A small network was shown many inputs. Here are its activations along a few directions, one row for each input.
In each table, some parts of the input vary, and every possible input appears once, in random order.
A made-up example of a description, with smaller parts first: one of 4 places along a line, together with either a single point or one of 11 places along a line or (one of 3 separate values, together with one of 5 places around a ring).
Shared parts are said once, and a part with two or three values counts as separate values.

Other details of the inputs shift rows strongly along three fixed directions, in all tables alike. That doesn't count.

A family of inputs:
row 1: [  6  17  17 -44  -1  35 -45  28 -31  -5 -18]
row 2: [ 40 -32  16  36 -22 -19   5 -40  20  -4 -11]
row 3: [-74  12 -13 -23  -7  12   0   1  -7   4  -8]
row 4: [-13  25 -45  25  23   5  40  11   7  24  37]
row 5: [  2   5  15 -42  -1  34 -36  27 -40  -9 -18]
row 6: [-31  20 -31  -6  21  18  30  38 -26   9  19]
row 7: [ 30 -22  47 -32 -22   3 -44   3 -17 -22 -39]
row 8: [  6   2   4 -18  -4  20 -24   7  -5   3  -2]
row 9: [-75 -17 -16   8 -24  -9  28 -20  18   7 -10]
row 10: [  4  -2  -4   3   3 -10  16   3  16   2   7]
row 11: [ 16 -18  34 -15 -21 -14 -35 -29  16 -12 -29]
row 12: [ 16 -10  38 -19  -7 -36 -20 -17   9 -19 -34]
row 13: [-29 -13   6   4 -20 -10   5 -24   7   0 -19]
row 14: [-32  22 -48  25   5  24  27   0   9  28  40]
row 15: [  1   3  30 -35  -5 -17 -21   3  11 -12 -25]
row 16: [ 58  -2 -21  39  21   1  31  10 -20   0  27]
row 17: [ 18  -2  52 -44  -5 -16 -37   9 -10 -23 -49]
row 18: [-23  32 -22 -34  27  33  -1  61 -40   7  13]
row 19: [  2   1  29 -53  -8  30 -50  26 -19  -5 -23]
row 20: [ -8 -14   1  13 -15  -5   2 -17   5   1  -8]
row 21: [  8  21 -33   5  27  15  16  29  -9  14  29]
row 22: [-23   4  14 -28 -13   3 -31  -5  -1  -4 -18]
row 23: [-27  40 -22 -35  31  29  -2  50 -44   2  13]
row 24: [-64  15 -36  13  -8   8  24 -10  17  21  18]
row 25: [ -3 -17  17  -2  -9 -30   9 -12  24  -6 -19]
row 26: [ 77  22   1 -16  30  23 -29  35 -36  -7  16]
row 27: [-81 -11  24 -16  22  -4 -16   8  15  -6   2]
row 28: [ 70   0 -18  43  19  -3  24   2  -7   6  31]
row 29: [ 72 -17  11  22 -11  12 -11  -6 -12  -5  12]
row 30: [ -5 -10   2   5 -16   0  -4 -19  23   4   1]
row 31: [ 12  10 -15  17  13  -9  21   7  -6   2   9]
row 32: [-66  25  -8 -32   7  -6   7  19   4   8  -9]
row 33: [-54  -9   0   2 -11 -40  26 -27  48   4 -15]
row 34: [ -1 -14 -24  43 -14   1  32 -28  31  14  28]
row 35: [  2   0  -6  11   8 -13  18   1   5   1  -3]
row 36: [ 10   9 -16  17  14  -5  27  10 -14   2  11]
row 37: [-44  -8   8  -9 -20 -12  -8 -27  21  -2 -26]
row 38: [  0 -10  21  -2 -10 -40   0 -28  33 -12 -18]
row 39: [ -2  -4  27 -28 -21   2 -34 -10  12  -7 -21]
row 40: [ -2 -20  22   6 -11 -42  10 -21  17 -14 -30]
row 41: [ 51 -34  31  37  18  21 -34 -11  -5 -14  33]
row 42: [ 22 -28  19  25 -25 -29  -2 -46  18 -12 -17]
row 43: [ 48  27  -5 -29  16  52 -42  33 -36   0  25]
row 44: [ 73 -12   9  23  -7  10 -14 -10 -10  -5  12]
row 45: [-16  26 -39  10  11  37  10  21 -24  19  33]
row 46: [  2  -9 -22  44   4 -20  48 -12  20   7  13]
row 47: [-67  25 -11 -29  11  -5   6  15   1   4 -14]
row 48: [ 43  14 -26  29  24   1  21   9 -18   3  29]
row 49: [-13 -15 -10  33  -6 -35  41 -21  30   5   3]
row 50: [ 67 -26  -3  53 -12   2  16 -23   3   1  18]
Description of these inputs: one of 2 separate values, together with either a single point or (one of 4 places along a line, together with one of 6 places along a line).
The inputs of row 13 and row 36 match in every part but the choice among 2 separate values. If row 9 is changed in the same way as row 13 into row 36, which row does it become?
> row 6
Change only the choice among 2 separate values in row 46. List by row number the other rows that result.
> row 50

A family of inputs:
row 51: [ -7 -27  31 -14 -39 -11 -12 -26  18  -8 -37]
row 52: [  7 -11  26 -10  -9 -21 -14 -16  21  -8 -20]
row 53: [-23  11 -18  -4  10   6   7   8  -1   9  14]
row 54: [ -8  12 -38  27   6   3  39   0  -2  12  27]
row 55: [  7   2   5 -21  -1  38 -30  21 -13   2  11]
row 56: [-15  12   6 -30  14  22 -18  31 -22  -3  -4]
row 57: [ 20  -1   8  -2  16  13 -14  16 -13  -5   9]
row 58: [-29  -9  18 -14 -20 -30  -1 -19  23  -4 -34]
row 59: [-59   6  -8 -16  -6  -9  13   1   4   3 -16]
row 60: [-11 -22   2  11 -29  -4   5 -23  19   6  -8]
row 61: [-22 -24  28  -6 -17 -30  -4 -18  15 -10 -36]
row 62: [ 37  17 -21   8  17  24   4  25 -30   4  27]
row 63: [-60   9 -15   2  -6   6  -1 -15   9  12   3]
row 64: [ 44  10 -11  17  15  33 -22   8 -25   2  30]
row 65: [ 45 -20  13  31  -2 -17   7 -18   5  -9   5]
row 66: [-35  -4 -15  20   7  -9  21  -9  18   7  18]
row 67: [ 42 -11   3  25 -10 -20  18 -23  10  -2  -5]
row 68: [  0  10  18 -43  -7   3 -25  17 -11  -9 -32]
row 69: [ 55 -15   6  11 -10  23 -14  -2  -7  -2  12]
row 70: [ 36 -14  -8  43  -2 -16  24 -18   5   1  13]
row 71: [ -9  22   3 -37  10  17 -21  28 -13   4  -3]
row 72: [-14  12 -36  19   3   0  35  -2   5  13  16]
row 73: [-26 -25  31  -7 -13 -27  -5 -20  21 -12 -33]
row 74: [-21 -14  16   0  -8 -24   0 -18  16  -6 -15]
row 75: [-32  -8   7  -3  -3 -18   1 -14  20  -5  -7]
row 76: [  0  13  10 -32   8  13 -24  22 -14  -3  -7]
row 77: [ 12 -12  23  -6 -23  -7 -23 -27  -4 -12 -29]
row 78: [ 34 -15  16  15  -4 -19  -5 -19  17  -9  -2]
row 79: [-58   3  -9  -3   4  -5  10   3  10   7   2]
row 80: [ 12 -10  29 -20   4   1 -26  10 -10 -12 -17]
row 81: [ -9   4  27 -38  -2   2 -29  13 -12 -13 -22]
row 82: [ 31   6  11 -20  -1   5 -19  14 -13  -7 -14]
row 83: [70 -8  4 22 12  1 -7 -4 -6 -7 19]
row 84: [-21  14 -26   6  -2  -3  28  -1   8  14   4]
row 85: [-32   9  -2 -23  10  17  -5  28 -17   5  -5]
row 86: [-41   7 -16   4  10   1  13   3   9   7  15]
row 87: [-31  10 -21  10   4  -5  21  -3  16  13  13]
row 88: [ 14  -3  12 -20  -8  30 -29  15 -12   1   2]
row 89: [ 22   4   3  -3   8   9  -9  13 -17  -6   6]
row 90: [71 -3  3 22  7  1 -4 -1 -3 -4 14]
row 91: [ 23 -23  14  23 -10 -23  16 -23  10  -8 -13]
row 92: [  6   3  28 -38  -7  -4 -29   6  -1 -11 -28]
row 93: [-11  12 -34  27  14   4  28   0  14  16  34]
row 94: [-16  -6  10  -6 -13 -21   2 -17  23  -4 -21]
row 95: [-38   2 -17  11   0  -6  23   0   5   8   6]
row 96: [-31  18 -19 -10   5  10  13  16 -12   6   5]
row 97: [-10 -17  22  -3 -11 -27  -6 -20  16  -9 -20]
row 98: [ 49 -14  10  25  -3 -15   5 -18   3 -10   4]
row 99: [ 10  10 -33  33   2  -3  35  -6   9  17  23]
row 100: [ 17   2  11 -19   8  15 -13  23 -24  -7 -10]
row 101: [ 34  15 -15   9  22  25  -1  24 -26   4  34]
row 102: [ 27 -11  21   0  -8 -13  -8  -8  -6 -11 -14]
row 103: [-42  17 -11 -22   7   7  -3  15   9   5   1]
row 104: [-37  19   2 -39   4  12 -14  21  -8   1 -11]
row 105: [-10  -1 -18  29   8  -6  23 -11  14   6  27]
row 106: [ 22  16 -15   5   9  34 -16   8 -27   5  20]
row 107: [-10  13 -30   7   9   8  18  10  -8  12  19]
row 108: [ 16  15 -10 -11   8  15  -7  21 -19   2   5]
row 109: [-15  12 -41  37   1  15  22 -13  -4  19  30]
row 110: [ -4  11   2 -21  22  28 -16  35 -23   1   8]
row 111: [ 52 -14   8  24  -3 -15   5 -20   5  -6   4]
row 112: [  0  -7   0  18  -9 -22  17 -23  24   0  -4]
row 113: [-41  -3 -11   9  11   1  14   2  14   7  11]
row 114: [ 15 -14   2  19 -13 -26  19 -26  13  -2 -10]
row 115: [ -2   9  10 -29   4  13 -16  25 -26  -7 -13]
The inputs of row 61 and row 57 match in every part but one. If row 109 is changed in the same way as row 61 into row 57, which row does it become?
> row 64
The inputs of row 90 and row 68 match in every part but one. If row 80 is changed in the same way as row 90 into row 68, which row does it become?
> row 91
What is each input in this table made of?
> one of 5 places along a line, together with either one of 2 separate values or one of 11 places along a line
Start at row 83 and move only the place on the line of 5, one step at a time. The first step leads to row 53. Which rows follow, in order?
> row 111, row 107, row 114
Change only the choice among 2 separate values in row 63. List by row number the other rows that result.
> row 88
Change only the choice among 2 separate values in row 69. List by row number the other rows that result.
> row 106
